These are the activations of a small neural network, seen along a few directions. Each row is one input.
In each table, some parts of the input vary, and every possible input appears once, in random order.
Descriptions start from the smaller parts, as in this example, which fits no table here: one of 3 separate values, together with either a single point or one of 11 places around a ring or (one of 5 places around a ring, together with one of 6 places along a line).
Shared parts are said once, and a part with two or three values counts as separate values.

Other details of the inputs shift rows strongly along two fixed directions, in all tables alike. That doesn't count.

Table:
r1: [ 16  44 -26 -14  13  -7  14   1  -5  -6  26   4 -22]
r2: [-15  10 -10  -5  20   6  -5 -21 -15   0 -15  36  21]
r3: [  0  10   4   2  32   0   7 -22 -12  -4 -26  29  17]
r4: [-14 -23  24   4 -19   3 -18  10  11  -1  -6 -20  14]
r5: [ -9  11 -13   9  31  14  21 -13 -13  -2 -25  19   7]
r6: [ -9 -26  21  17  -7  10  -1  22  10   3  -4 -23   3]
r7: [-14   9 -20   4  21  12  -3 -22 -15  -4 -15  28  19]
r8: [-10 -26  30   8  -9   4  -3  23  10   7  -5 -14   5]
r9: [-17   5 -20   2  27   7   9 -11 -13   5 -14  30  15]
r10: [ 10   5   6  -3 -19   0   1  24   9  -1  31 -29 -15]
r11: [ 14   6  20 -15 -27  -9 -15  18  10  -8  32 -15  -6]
r12: [-14  13 -17   0  17  19   5 -24 -17  -9 -17  25  16]
r13: [ 17   5  24 -10 -10 -17 -13  18  16   0  20 -27 -14]
r14: [-18 -24  21  16  16  15  11  -1  -8   3 -33  20  25]
r15: [  7   3  13 -11 -18 -11  -6  29  11   4  32 -17 -14]
r16: [ -4 -48   0   8 -42  -2  -4  -1   8  11  -9 -10 -10]
r17: [  3 -17 -32   6  10  -3  15 -32 -11  12 -30  31  -8]
r18: [ -7 -53  -7   9 -38   5   8  13   4  16   0  -4 -15]
r19: [ 22  49 -21 -13  10 -17  -1 -14  -4  -8  19  -3 -11]
r20: [ 19  46 -26 -17   6  -9  -1 -11  -6  -8  27   3 -11]
r21: [-24 -25  15  12   9  20   8  -1 -11   2 -25  26  28]
r22: [ -1 -19 -38  10  10  -2  25 -21 -13  16 -26  34 -11]
r23: [ 17  26 -13  -9  -3 -14   0  18   7  -1  39 -15 -23]
r24: [ 11   8  11  -4 -20 -12 -17  14  14  -6  24 -32 -10]
r25: [-20 -22   8  23  16  25  13  -4  -9   4 -34   6  23]
r26: [ 18  46 -14 -21  12 -28  -8 -10  -2  -3  20   9 -11]
r27: [ 19  40 -23 -13  23 -23   8   3   2   2  20   4 -19]
r28: [ 26  43 -19 -10  24 -20   0  -9   1  -6  17  -3 -18]
r29: [ -6 -51  -5   4 -46   6  -5   2   5  11  -1  -3 -10]
r30: [ -7 -26  28   6  -8   4 -12  13  14   1  -9 -23   8]
r31: [-16 -26  19   0 -22  11 -19  13   9  -1   2 -13  14]
r32: [ 20  36  -4 -15 -10 -14  -5   3   7 -12  27 -23 -20]
r33: [ -4 -21  30   9 -11  16  -3  10  10  -7 -11 -29   3]
r34: [ -7  14   0  -1  21  -1   1 -25 -14  -6 -23  32  23]
r35: [ -2 -22  29  12 -10  13  -6   9   8  -3  -9 -30   7]
Each input here is: one of 5 places around a ring, together with either a single point or one of 6 places along a line.
Changing only the place on the ring of 5 turns r22 into r18. The same change can be made to r8. Which row results?
Answer: r15
Start at r28 and move only the place on the ring of 5, one step at a time. The first step leads to r24. Which rows follow, in order?
Answer: r7, r23, r6
Which other rows agree with r16 in the place on the ring of 5? List them by row number.
Answer: r4, r19, r24, r26, r32, r34
Change only the place on the line of 6 in r12. List by row number the other rows that result.
Answer: r2, r7, r11, r20, r31

Table:
r36: [-2 -3 11  3  7  3 -3  5  3 -2 -3 -4  5]
r37: [-4 -3  8  2  3  5 -5  6  0 -2  2 -2  8]
r38: [ -2 -11   3   3  -2   1   4   3   1   2  -4  -1  -3]
r39: [-3 -2  9  3  6  6 -2  6  1  0  0 -4  7]
r40: [-8 -1  4  3 -1  5 -3  5  0 -2 -1 -5  6]
r41: [-4 -1  8  2 -3  7  0  4 -2 -4  0 -1  7]
r42: [-2 -3 11 -1  2  2 -8  0  1 -1 -2 -2  8]
r43: [  2  34 -41  -3  40  -2  17 -32 -22   3 -14  42   0]
r44: [-2 -2 11 -2 -4  3 -3 -1 -1 -3 -3 -2  7]
r45: [ -2 -10   2  -1  -7  -2  -2   0   1   5  -4   2   2]
r46: [ -1 -10   3   4  -4  -2   1  -1   1   2  -4  -1  -1]
r47: [  0  32 -42  -5  38  -5  16 -32 -23   0 -11  46   2]
r48: [ -3 -11   3  -1  -7  -1  -2  -2   0   2  -3   1   0]
r49: [  1 -10   1   5  -4   1   0  -3   2   1  -5  -4   1]
r50: [ -4 -10   1   2  -3   2   4   5   1   6  -2   1   0]
r51: [-1 -9 -1  4 -3  6  3  1  1  2 -2 -4  0]
r52: [-3 -9 -3  4 -6  6  0  1 -1  0  0 -2  1]
r53: [-6 -1  7 -1 -2  1 -6 -1  1 -1 -5 -6  6]
r54: [-4 -9  0  2 -8  4 -3 -1  1  1 -2  1 -1]
r55: [-1 -3 11  4  5  0 -5  2  3 -2 -3 -4  7]
r56: [ 0 -9  2  5 -4  0 -1 -2  1  2 -6 -2 -1]
r57: [  5  33 -41  -7  37  -5  12 -39 -21  -1 -16  42   3]
r58: [-1 -2 11  2  1  5  3  4  1 -4 -5 -3  3]
r59: [ -1 -10   3   4  -4  -3   1   2   2   5  -5   1   1]
r60: [ 0 -1 12  3 -1  2  0  1  0 -3 -5 -3  6]
r61: [-4 -1  9  0 -5  6 -2  1  0 -4 -1  0  7]
r62: [-7 -1  6  3  2  5  0  4  1  0 -2 -7  5]
r63: [-4 -9 -1  4 -6  5 -1  2 -2  2 -1  0 -1]
r64: [-3 -1 10  2  0  7  3  4 -1 -1 -1 -3  5]
r65: [-1 -9  2  0 -7  2 -4 -3  0  2 -4 -1  0]
r66: [ -5 -10   0   0  -8   0  -1   2   2   3  -1   4   1]
r67: [  0 -10   0   4  -2   4   3   1   2   0  -5  -4  -2]
r68: [ -2 -10   2   2  -2   0   4   5   2   4  -5   0  -2]
r69: [ 33  35 -15 -20 -10 -28   2  15  10   0  48 -19 -38]
r70: [ 32  35 -15 -23 -15 -30  -3  12  12  -3  48 -16 -37]
r71: [-4 -3  9  0  1  4 -8  3  2 -3  1  0  8]
r72: [-8 -1  5  1 -3  4 -5  2  2 -3 -2 -4  6]
r73: [-4 -1  8  4  1  0 -3  1  2 -1 -6 -7  5]
r74: [-1 -9  2  4 -2  4  2  2  1  2 -5 -2 -4]
r75: [-5 -1  7  3  3  3  0  4  3 -2 -6 -7  3]
r76: [ -5 -10  -1   2  -6   2   1   5   0   4   0   3   1]
r77: [ 34  36 -18 -22 -15 -26  -4  10  12  -5  47 -19 -35]
Changing only one part turns r77 into r52. The same change can be made to r54. Which row results?
Answer: r63
Changing only one part turns r69 into r46. The same change can be made to r43. Which row results?
Answer: r56
Describe the family of inputs behind these rows.
Answer: one of 6 places around a ring, together with either one of 3 separate values or one of 4 places along a line
Which other rows agree with r58 in the place on the ring of 6? List them by row number.
Answer: r36, r38, r67, r68, r74, r75
Change only the choice among 3 separate values in r39. List by row number the other rows that result.
Answer: r62, r64
Change only the choice among 3 separate values in r42. List by row number the other rows that result.
Answer: r44, r53

Table:
r78: [  4   8 -21  -4   1  -2   7  -3  -2   3   4   4 -12]
r79: [ -9 -40  14  14 -22  14  -2  11   7   4  -7 -20  -1]
r80: [  0   9   7   1  15   0   2  -8  -3  -3 -12   3   7]
r81: [-10  15  -7   3  20   7   7  -9 -11  -4  -9  15  14]
r82: [-12 -26  34   7 -11   9 -11  19   9   2  -5 -18  15]
r83: [ -5 -39  16  13 -23  10  -1  10   9   4 -11 -20   0]
r84: [  4  31 -12  -6  19  -1   4  -4  -4  -6   6   3  -2]
r85: [ 6 29 -9 -7 17 -3  3 -2 -6 -4 10 12  0]
r86: [ 26  44  -5 -27 -14 -24 -20   2   8 -12  43 -16 -17]
r87: [-13  10 -38   2  42   5  20 -37 -26   5 -33  61  14]
r88: [-14 -38  13  12 -27  13   1  16   5   6  -3 -15   3]
r89: [ 18  15  18 -14 -16 -15  -9  28  17  -6  38 -28 -17]
r90: [-20 -13   8  16  19  22   2 -11  -9  -3 -29   8  24]
r91: [12 29 -8 -3 20 -6  4 -9 -3 -7  1  2 -2]
r92: [ 29  43   1 -18   1 -30  -7  13  12  -6  37 -18 -24]
r93: [-20 -27  -5  13   3  19   8  -9 -11   7 -25  24  15]
r94: [  1 -15   3  -7 -33  -3 -17   1   7  -1  11 -10  -3]
r95: [ 14  14 -19  -6   8 -13  10 -14  -4   4  -1  10 -15]
r96: [ -2  -8 -10   0   5  -4   4  -6  -4   9  -7  15   0]
r97: [ -9 -40  21  11 -23   3  -5  13  10   7 -10 -13   2]
Changing only one part turns r91 into r83. The same change can be made to r85. Which row results?
Answer: r93
Describe the family of inputs behind these rows.
Answer: one of 2 separate values, together with either a single point or one of 9 places around a ring

Table:
r98: [ 11  50 -23 -15  38 -13  13  -5 -11  -4  14  32  -5]
r99: [-26  -1   1  -7   0  11 -24 -32 -13  -7 -20  35  40]
r100: [ 10 -10  40   4 -29  -2 -12  29  19  -9  19 -46  -5]
r101: [ 20  35 -38 -13  23 -23  17 -26  -8   3  -3  22 -20]
r102: [ 14  31 -41 -12  24 -16  21  -9 -11   6  12  38 -19]
r103: [ 19  50 -19 -11  44 -25   2 -17  -7  -1   3  22  -5]
r104: [ 29  42   9 -21 -22 -25 -11  35  21  -9  61 -48 -37]
r105: [-10 -18 -11  17  11  11  14 -22 -12   3 -34  23  11]
r106: [  1 -11  35  -1 -30   0 -10  38  17   0  27 -42  -2]
r107: [-27 -60  21   2 -52  14 -30  -2   2   1 -12   1  23]
r108: [ 27  18  -8 -15 -32 -24  -2  27  18   2  51 -37 -46]
r109: [-22 -55  16  21 -27  28  -3  14   8   6 -20 -20  11]
r110: [ 31  31  10 -18 -15 -18 -11  28  20 -11  55 -45 -29]
r111: [ 12  56 -32 -10  36  -5   6 -16 -10 -10   8  15  -3]
r112: [-21 -40  47  14 -13  17  -8  13  10  -2 -29 -25  23]
r113: [-19 -19 -16  12  11  12  16 -13 -15  11 -26  27  14]
r114: [-15 -21 -17  13  16  18  12 -20 -12   4 -27  22  11]
r115: [-10 -19 -10  12  13  16  13 -20 -14   8 -32  26   9]
r116: [-13 -35  45  13 -16  22 -10  18   8  -2 -12 -26  16]
r117: [-11 -23  -9  14  20   1   7 -18  -8  12 -35  27  11]
Changing only one part turns r113 into r106. The same change can be made to r107. Which row results?
Answer: r99
Describe the family of inputs behind these rows.
Answer: one of 2 separate values, together with either a single point or one of 9 places along a line

Table:
r118: [ -7  -2  15   8  -2  16  -7  -5  -1 -11 -10 -11  16]
r119: [ 16  40  -6 -13  23 -23  -3 -13  -3  -4   5  10  -2]
r120: [ 24  28 -31 -12  -7 -13   1 -15  -4  -5  20  -1 -22]
r121: [ 24  25 -18 -22 -33 -19  -6  14  12  -3  50 -25 -36]
r122: [-17   4   6   0  28   7   1 -17 -14  -2 -24  37  28]
r123: [  6  37 -35  -4  27  -1  21  -8 -11   0   6  16 -12]
r124: [  1 -30  16   2 -29 -10 -10   6  13   6  -2 -13  -4]
r125: [ -5 -22  16   7 -16   7   2  34  10   7  17 -20  -5]
r126: [-19 -22 -10   4  -6  11  -3  -5  -9   7  -9  21  14]
r127: [  0  -6   3   9  16  -6  12   0  -1   8 -18   6   0]
r128: [  3 -11  31   2 -15   2 -19  11  14  -6   1 -34   3]
r129: [ 10  50 -18 -17  12  -8  -2  -4  -4 -12  24   1  -7]
r130: [  0 -30  18  -5 -34  -6 -10  16  10   7  12  -8  -5]
r131: [ -6 -20  14   7   4   4  10  14   1   8  -8   8   2]
r132: [-13   5   6  -2   8   8  -8   3  -4  -4   3  10  19]
r133: [ -1 -17  10  15  -8  14   9  10   4   0  -5 -22  -4]
r134: [ -5 -21  -6   6  -4   4  -4 -19  -2   3 -22   6   5]
r135: [-11  -9 -11  17  35  12  17 -22 -11   4 -40  20  11]
Changing only one part turns r124 into r127. The same change can be made to r126. Which row results?
Answer: r125
Describe the family of inputs behind these rows.
Answer: one of 3 separate values, together with one of 6 places around a ring
Change only the choice among 3 separate values in r129. List by row number the other rows that result.
Answer: r121, r123
